Each row below holds a small network's activations on one record, seen along a few directions.
After each row come some of the record's fields: G, W, J, S, K, L.
The largest differences between rows may come from other fields.
In the rows, zero is written as 500.
Strong random noise was added to every row along 9 fixed directions; ignore it. To show where, here is one row again and again, with new noise each time:
[503 479 624 795 453 468 604 836 261 803 397 470 446 485 554 751 506 572
 612 770 736 489 582 499 672 418 576]
[455 467 409 572 572 516 356 415 575 417 530 529 658 385 555 404 605 537
 654 630 388 561 343 532 627 686 592]
[424 474 684 629 370 467 501 518 526 343 642 600 624 419 428 537 478 517
 553 429 459 459 492 471 451 503 367]
[471 767 356 417 674 498 476 705 693 379 503 356 431 581 357 436 694 472
 457 317 334 368 456 576 285 388 429]
[554 746 457 701 597 539 460 683 623 548 537 434 400 328 649 530 715 664
 682 569 519 505 355 544 534 525 474]
[679 642 401 613 593 555 458 542 532 603 488 370 561 438 480 562 553 547
 546 623 644 495 451 550 465 479 504]
[527 464 664 425 573 461 514 510 262 626 302 460 609 670 347 482 434 552
 232 538 478 486 519 453 353 564 567]
[547 449 827 646 323 413 445 293 400 425 621 588 593 407 594 646 413 617
 452 539 410 394 471 392 500 649 466]
[539 768 494 638 677 530 446 721 516 681 423 315 312 510 652 524 666 617
 480 633 438 422 366 531 495 528 620]
[507 394 679 446 454 386 424 288 353 435 470 534 640 572 465 565 438 533
 346 528 313 388 502 424 466 661 574]
[488 430 329 470 470 486 597 590 455 587 283 622 480 542 419 415 631 657
 525 492 612 479 644 446 536 461 624]

[614 419 510 523 192 495 730 502 482 514 517 741 296 434 543 662 465 677
 530 372 820 474 759 347 502 368 334] | {G: g2, W: w1, J: j2, S: s4, K: k3, L: l2}
[600 510 507 697 355 591 442 330 633 501 745 432 574 373 514 552 377 416
 562 574 688 422 508 487 505 423 464] | {G: g1, W: w1, J: j2, S: s2, K: k3, L: l1}
[616 536 270 537 511 536 472 350 615 448 519 501 558 445 535 499 504 553
 577 545 644 389 526 535 601 450 588] | {G: g1, W: w2, J: j2, S: s1, K: k1, L: l1}
[611 595 564 699 428 719 462 422 514 647 594 334 446 632 565 493 234 405
 272 660 738 407 468 509 442 414 586] | {G: g1, W: w2, J: j2, S: s4, K: k2, L: l1}
[377 362 480 612 452 497 556 656 470 514 548 572 614 376 423 498 534 458
 761 546 657 687 498 562 575 487 400] | {G: g1, W: w1, J: j2, S: s4, K: k3, L: l1}
[454 563 504 550 642 605 552 613 434 580 384 573 529 495 474 283 510 638
 461 475 700 680 417 488 449 533 441] | {G: g1, W: w1, J: j1, S: s4, K: k3, L: l1}
[487 407 662 513 537 520 525 467 389 448 416 645 839 434 298 384 423 617
 471 483 659 715 468 503 449 557 355] | {G: g1, W: w2, J: j2, S: s2, K: k3, L: l1}
[484 461 330 409 301 540 639 534 618 533 453 614 278 522 504 326 538 556
 480 381 601 499 671 371 417 378 569] | {G: g2, W: w1, J: j1, S: s4, K: k3, L: l2}
[599 547 183 265 523 464 622 534 556 427 353 537 316 611 353 562 648 519
 462 293 575 395 680 495 465 315 410] | {G: g1, W: w2, J: j2, S: s3, K: k1, L: l1}
[484 584 613 443 552 467 489 555 471 531 404 456 490 538 467 527 523 491
 430 489 429 475 495 487 391 485 497] | {G: g2, W: w2, J: j1, S: s3, K: k3, L: l1}
[537 624 345 420 637 491 535 742 567 443 508 436 453 436 391 520 635 467
 618 415 482 539 469 615 438 395 323] | {G: g1, W: w2, J: j1, S: s1, K: k3, L: l2}
[481 311 546 304 475 382 420 200 446 440 468 524 542 603 545 519 472 460
 364 530 261 440 491 371 507 694 675] | {G: g2, W: w1, J: j2, S: s3, K: k3, L: l2}
[771 585 569 372 504 492 431 201 559 456 559 463 556 481 525 540 448 601
 364 396 451 488 446 446 306 591 421] | {G: g2, W: w2, J: j1, S: s3, K: k2, L: l2}
[653 645 479 572 477 534 564 480 559 488 504 504 368 445 592 609 527 637
 520 458 606 375 566 428 504 462 390] | {G: g2, W: w2, J: j2, S: s4, K: k3, L: l2}
[536 598 528 501 581 595 409 412 591 517 531 500 505 402 570 337 493 586
 420 456 477 635 315 469 411 582 447] | {G: g1, W: w2, J: j1, S: s2, K: k3, L: l1}
[486 579 507 612 347 505 634 627 552 579 505 594 255 540 554 542 555 635
 492 389 581 336 643 440 519 320 511] | {G: g1, W: w2, J: j2, S: s2, K: k2, L: l1}
[514 529 594 582 485 442 445 554 462 580 613 457 353 345 738 648 541 558
 620 669 394 542 404 478 649 573 575] | {G: g1, W: w1, J: j1, S: s1, K: k3, L: l2}
[548 605 768 664 611 552 423 548 434 621 527 430 495 377 682 490 457 547
 532 688 454 683 256 518 477 630 440] | {G: g2, W: w2, J: j1, S: s4, K: k3, L: l1}
[438 395 644 614 401 468 667 592 318 539 442 711 622 466 392 566 448 579
 566 465 656 555 608 502 537 469 399] | {G: g1, W: w2, J: j1, S: s1, K: k2, L: l1}
[611 541 452 428 650 555 491 395 478 558 375 411 572 525 453 411 520 524
 373 546 585 535 453 559 397 568 559] | {G: g2, W: w1, J: j2, S: s1, K: k3, L: l1}
[501 373 499 255 537 425 460 313 368 482 355 504 531 648 416 549 504 500
 319 443 341 439 619 436 444 582 601] | {G: g1, W: w1, J: j1, S: s3, K: k3, L: l1}
[333 625 488 550 574 544 502 612 681 357 470 629 447 429 577 199 707 680
 571 380 417 566 363 497 497 566 464] | {G: g2, W: w2, J: j2, S: s3, K: k3, L: l1}
[429 540 406 412 732 635 436 454 498 475 387 485 541 678 414 205 461 424
 311 448 410 594 382 528 406 602 611] | {G: g1, W: w1, J: j1, S: s4, K: k2, L: l1}
[399 300 439 525 375 457 535 532 456 462 506 639 656 425 430 457 532 477
 703 513 599 602 575 502 665 485 554] | {G: g1, W: w1, J: j2, S: s2, K: k2, L: l1}
[597 603 570 426 596 412 500 521 466 543 416 469 550 425 459 571 634 691
 517 454 490 588 437 543 377 549 395] | {G: g1, W: w2, J: j2, S: s2, K: k3, L: l1}
[602 645 628 515 446 337 540 456 457 514 478 487 404 406 592 757 623 678
 535 458 430 302 610 467 437 477 533] | {G: g1, W: w1, J: j1, S: s1, K: k3, L: l1}
[370 362 551 595 504 464 321 347 589 233 723 571 766 394 487 509 425 294
 665 623 327 545 399 585 688 639 490] | {G: g2, W: w1, J: j1, S: s2, K: k3, L: l1}
[589 612 519 498 629 432 430 549 443 630 509 243 452 585 484 752 482 352
 434 621 478 375 458 577 463 488 542] | {G: g1, W: w1, J: j2, S: s2, K: k3, L: l1}
[453 500 547 664 273 481 592 509 488 680 493 549 285 427 719 555 527 653
 539 643 564 390 633 390 639 477 739] | {G: g1, W: w1, J: j2, S: s1, K: k3, L: l1}
[406 559 560 434 633 556 581 780 456 659 406 379 455 716 355 422 484 415
 341 448 504 525 520 503 354 400 539] | {G: g2, W: w1, J: j2, S: s3, K: k2, L: l2}
[401 636 572 579 562 500 483 662 549 510 540 418 331 569 581 455 547 474
 468 485 420 403 396 515 536 464 578] | {G: g1, W: w1, J: j2, S: s2, K: k2, L: l1}
[671 685 352 433 619 613 503 441 633 593 449 430 386 421 552 312 567 682
 424 502 583 587 415 472 398 522 563] | {G: g1, W: w1, J: j2, S: s1, K: k3, L: l2}
[332 320 569 550 393 454 576 627 339 555 436 613 555 542 463 557 499 466
 551 567 520 578 557 497 670 488 542] | {G: g1, W: w2, J: j2, S: s2, K: k2, L: l1}
[234 576 681 761 401 652 545 727 586 498 560 637 377 403 647 273 531 628
 604 463 500 590 396 464 583 529 488] | {G: g1, W: w2, J: j2, S: s4, K: k2, L: l1}
[309 489 504 491 394 491 454 524 558 480 510 438 185 676 657 411 484 454
 363 503 195 260 529 402 551 531 758] | {G: g1, W: w2, J: j2, S: s4, K: k3, L: l2}
[614 590 593 389 682 422 295 361 450 505 551 274 545 447 683 602 541 494
 446 646 169 487 299 545 491 719 561] | {G: g2, W: w2, J: j1, S: s1, K: k3, L: l2}
[435 457 620 517 401 461 577 494 488 462 457 736 527 353 531 429 634 755
 622 352 556 624 504 444 524 586 439] | {G: g1, W: w1, J: j2, S: s2, K: k2, L: l1}
[569 594 531 499 540 423 543 596 341 550 416 445 431 496 527 700 514 573
 489 494 587 508 523 528 508 508 386] | {G: g1, W: w2, J: j2, S: s4, K: k3, L: l1}
[380 357 702 457 560 499 606 514 318 509 317 656 652 526 379 354 430 555
 345 436 509 698 443 467 427 611 438] | {G: g2, W: w2, J: j2, S: s1, K: k3, L: l1}
[555 678 757 414 576 412 519 569 309 616 438 403 467 526 500 609 536 611
 303 457 391 488 497 501 306 532 465] | {G: g1, W: w1, J: j1, S: s1, K: k1, L: l1}
[416 515 340 330 671 506 509 636 484 586 286 481 298 676 453 360 583 496
 346 404 354 473 488 485 464 508 611] | {G: g1, W: w2, J: j1, S: s2, K: k3, L: l2}
[527 556 397 523 440 352 513 554 604 524 461 595 317 330 728 656 782 722
 810 519 439 440 548 487 610 506 555] | {G: g2, W: w2, J: j1, S: s3, K: k3, L: l1}
[537 471 327 377 477 463 427 304 612 425 541 502 501 501 527 433 553 488
 508 479 421 434 562 500 540 550 552] | {G: g2, W: w1, J: j2, S: s3, K: k3, L: l1}
[429 600 561 609 667 400 415 604 458 355 595 443 590 343 561 673 632 449
 759 532 328 596 305 629 594 615 298] | {G: g1, W: w2, J: j1, S: s4, K: k3, L: l1}

Which values does each new row have?
[379 629 742 658 415 438 494 753 468 519 669 366 256 576 581 700 464 349
 421 499 292 277 491 482 453 406 464] | {G: g1, W: w2, J: j1, S: s2, K: k3, L: l2}
[464 529 652 584 378 532 579 645 488 486 525 596 475 378 471 579 540 556
 639 407 613 582 560 488 454 400 384] | {G: g1, W: w1, J: j1, S: s3, K: k2, L: l1}
[463 486 315 346 710 422 436 495 480 417 389 436 554 605 429 516 582 379
 471 477 351 463 478 582 575 546 512] | {G: g2, W: w2, J: j2, S: s2, K: k3, L: l1}
[573 320 355 266 420 482 654 484 338 555 347 498 595 720 166 517 362 378
 305 405 596 441 766 471 388 319 542] | {G: g1, W: w2, J: j2, S: s1, K: k2, L: l2}
[631 460 430 386 575 460 427 269 531 477 540 348 706 545 407 598 434 373
 421 582 403 406 485 530 401 537 546] | {G: g2, W: w2, J: j2, S: s1, K: k3, L: l2}
[575 703 530 599 663 661 451 736 643 554 720 176 537 515 306 480 366 221
 466 526 562 668 375 656 214 323 317] | {G: g1, W: w1, J: j1, S: s4, K: k3, L: l2}
[495 505 440 570 472 488 597 609 446 518 474 557 456 456 536 619 603 578
 621 548 591 491 540 542 641 404 485] | {G: g1, W: w2, J: j2, S: s1, K: k2, L: l1}
[503 601 467 501 529 440 458 580 547 478 504 465 430 456 587 570 590 523
 556 499 463 450 474 543 533 495 480] | {G: g2, W: w2, J: j1, S: s2, K: k3, L: l1}
[371 582 615 585 487 535 492 660 611 377 723 530 307 360 647 511 557 444
 670 351 387 611 317 508 512 500 291] | {G: g1, W: w1, J: j1, S: s4, K: k2, L: l1}
[553 523 503 441 433 379 502 398 560 310 596 558 423 324 581 642 612 609
 680 343 417 496 526 476 535 542 336] | {G: g1, W: w1, J: j2, S: s4, K: k3, L: l1}
[409 334 596 549 314 535 503 392 541 392 591 665 648 336 461 319 436 500
 642 456 572 658 491 440 452 536 445] | {G: g1, W: w1, J: j1, S: s4, K: k3, L: l1}
[532 567 499 517 480 575 436 322 690 458 608 315 567 530 468 383 425 409
 378 507 391 331 512 498 344 422 604] | {G: g2, W: w2, J: j2, S: s1, K: k3, L: l1}
[466 576 235 405 715 471 457 565 584 399 398 464 604 599 376 498 658 420
 582 473 435 427 494 646 563 480 539] | {G: g2, W: w2, J: j2, S: s2, K: k2, L: l1}
[577 555 687 581 523 541 481 513 368 633 497 403 510 532 546 548 374 432
 414 636 533 569 470 515 476 544 531] | {G: g2, W: w1, J: j1, S: s4, K: k2, L: l1}
[611 543 191 432 659 513 493 559 498 536 402 334 505 597 411 537 509 414
 519 539 643 483 569 601 532 378 521] | {G: g1, W: w2, J: j2, S: s4, K: k3, L: l1}
[262 485 452 536 546 495 673 822 452 602 357 554 522 637 338 399 559 465
 498 528 587 484 628 545 509 351 582] | {G: g2, W: w1, J: j2, S: s1, K: k3, L: l1}
[435 348 439 499 459 513 548 591 420 504 462 540 423 542 513 459 459 440
 547 519 573 529 575 481 616 518 519] | {G: g2, W: w1, J: j2, S: s4, K: k3, L: l2}
[526 319 434 538 314 464 575 325 506 429 538 606 656 495 384 523 408 430
 564 543 640 466 700 454 545 428 519] | {G: g2, W: w1, J: j2, S: s4, K: k3, L: l1}
[447 419 565 539 350 558 613 575 490 512 481 695 416 470 513 426 554 608
 545 417 588 580 585 450 517 512 457] | {G: g2, W: w1, J: j2, S: s3, K: k2, L: l2}
[569 397 412 422 542 338 416 349 376 537 469 422 524 557 533 813 460 378
 569 686 368 430 532 537 643 585 605] | {G: g1, W: w2, J: j1, S: s4, K: k3, L: l1}
[314 502 507 403 557 340 502 617 460 311 474 519 493 584 440 656 612 421
 601 374 234 423 526 595 566 530 437] | {G: g1, W: w2, J: j2, S: s4, K: k2, L: l1}
[536 557 401 459 499 567 561 571 599 435 468 544 485 441 434 364 533 573
 538 359 609 587 515 507 411 488 346] | {G: g2, W: w2, J: j2, S: s4, K: k3, L: l2}
